Here are a small network's activations along a few directions, averaged over the inputs that share one value of a field.
Values that are neighbours, or in one group, have similar rows; names and order tell nothing.
Strong random noise was added to every row along 2 fixed directions; ignore it. To show where, here is one row again and again, with new noise each time:
[-130   18 -128  -31 -294  -79 -355 -163  -40  -97  255  -53  -24   89
  114  -90]
[-138  306 -186  171  -29  512 -393 -109 -466   -3  196 -157 -617  141
  132 -536]
[-163  205 -184   73 -127  324 -400 -138 -371  -41  215 -115 -411  160
  154 -378]
[-221   69 -197  -79 -259   90 -426 -186 -291  -97  238  -55 -142  215
  207 -170]


Values of BOR:
dodi: [ 169 -260  336  134  101  -95    0  172  465  380   93 -125  373 -221
   84  141]
zod: [  24 -120 -149 -370 -345 -282 -312 -124  210  -45   79  -56  245    4
   43  174]
kidef: [ 272 -112  324  190  189  -21   69  289 -122  -13 -119   95  -21 -316
 -168  270]
vame: [  16 -149 -206 -240  -54 -271  357 -135 -320 -258 -331  213  421  338
   29  421]
tob: [ 104  -63  369  376  205   -3  295  354  229  248 -270   17  -80  -70
 -269  253]
lipe: [-233   70 -200 -315  185  119  181   80 -619 -195 -195   69 -284 -168
  -51  120]
rupes: [  42  519   15  305  316  834  -66   17 -145  299   39 -219 -600   37
  106 -949]
kon: [-535 -241 -344 -627 -155 -496  183 -314 -118 -122   34    2  493  386
  287  151]
nerog: [  65  154 -182   33  -12 -167  169 -159   99 -108 -239    3  -24  190
 -254  -87]
toral: [ -33  208 -263 -151   57  228   21  -83 -420 -298 -215  -43 -316 -127
    8 -330]
pabun: [-500 -127 -209 -604   42 -121  156 -100 -544 -158 -260  -81  147  479
  564  427]
toba: [ 185  231  -81  209   82  517 -175 -143 -254   80  -50  188 -344  280
  -13 -582]
gilaf: [-128 -234  123 -362 -270 -193 -526  -42 -106 -132  196  283  494  204
  281  588]
bolak: [-129 -285   79  -81  256   56  256  206 -143  120   75   12  135   11
  302  386]
loz: [  34  -32  212  267   72  287   10  137  202  255  142  212   53   94
 -256  -53]
A value of BOR combines one of 3 hidden first parts with one of 5 second parts; all combinations occur once.
- Changing only the second part turns vame into toba. pabun has the same second part as vame; what does that change turn pabun into? => rupes
- Changing only the second part turns kon into bolak. toral has the same second part as kon; what does that change turn toral into? => kidef

Values of NOGAF:
suz: [ 295  445 -165  321   83  168 -104  -48  166 -260  -33  -52 -300 -128
 -348 -555]
kilu: [ -50  120  244  240  209  535 -480  227 -379  241  -88  124 -449  -18
 -204 -183]
duken: [-161  -94  142 -294  113 -144  206  152 -333 -213  -39  -17  130  -12
  134  449]
nimul: [ -89  -52 -385 -206  -25 -418  137  -71  -65 -349 -196  -11  218 -177
  214  333]
bidop: [-266   51  -92 -223  -12 -176   11 -312  295 -105  104    7  218  -64
  138 -358]
dap: [-170   91  -79 -158 -275  450 -439  -44 -520    2  233 -165 -139  258
  416 -106]
subo: [ -74 -367  223 -188   54 -397  519   51  279  174 -132   44  521   37
  117  431]
pupun: [ 350 -240  466  330 -178 -296  164  208  708  419  -69 -104  244 -172
 -192  207]
ruv: [ 108   10  368  279  143  391   18  348   50  229  199  -44 -199 -420
   -9  119]
ravif: [ 219  -74 -296  -30 -215 -479 -107 -161  406 -198  138 -184   64 -224
   97  116]
pegeb: [-132 -102 -156 -147  -36 -284  385  -71  287  -30 -215 -132  322  -23
   -5   -1]
navif: [  65   21  263  168  359  109  474   62  -58   30  -89  176 -162   -2
 -479  192]
nefo: [-178  -14 -382 -157   38 -242   68 -142 -199 -210 -213  196  -94  235
 -173  -70]
tibo: [  48   -5  116   61 -273    7 -279  -80  267  233  209   16  111  241
   83 -139]
seg: [ 231 -129  -78  -59 -270  -54 -395 -115  -37  -41  272  234  242  163
    6   93]
A value of NOGAF combines one of 3 hidden first parts with one of 5 second parts; all combinations occur once.
- Changing only the second part turns ravif into duken. suz has the same second part as ravif; what does that change turn suz into? => navif
- Changing only the second part turns seg into nefo. tibo has the same second part as seg; what does that change turn tibo into? => pegeb
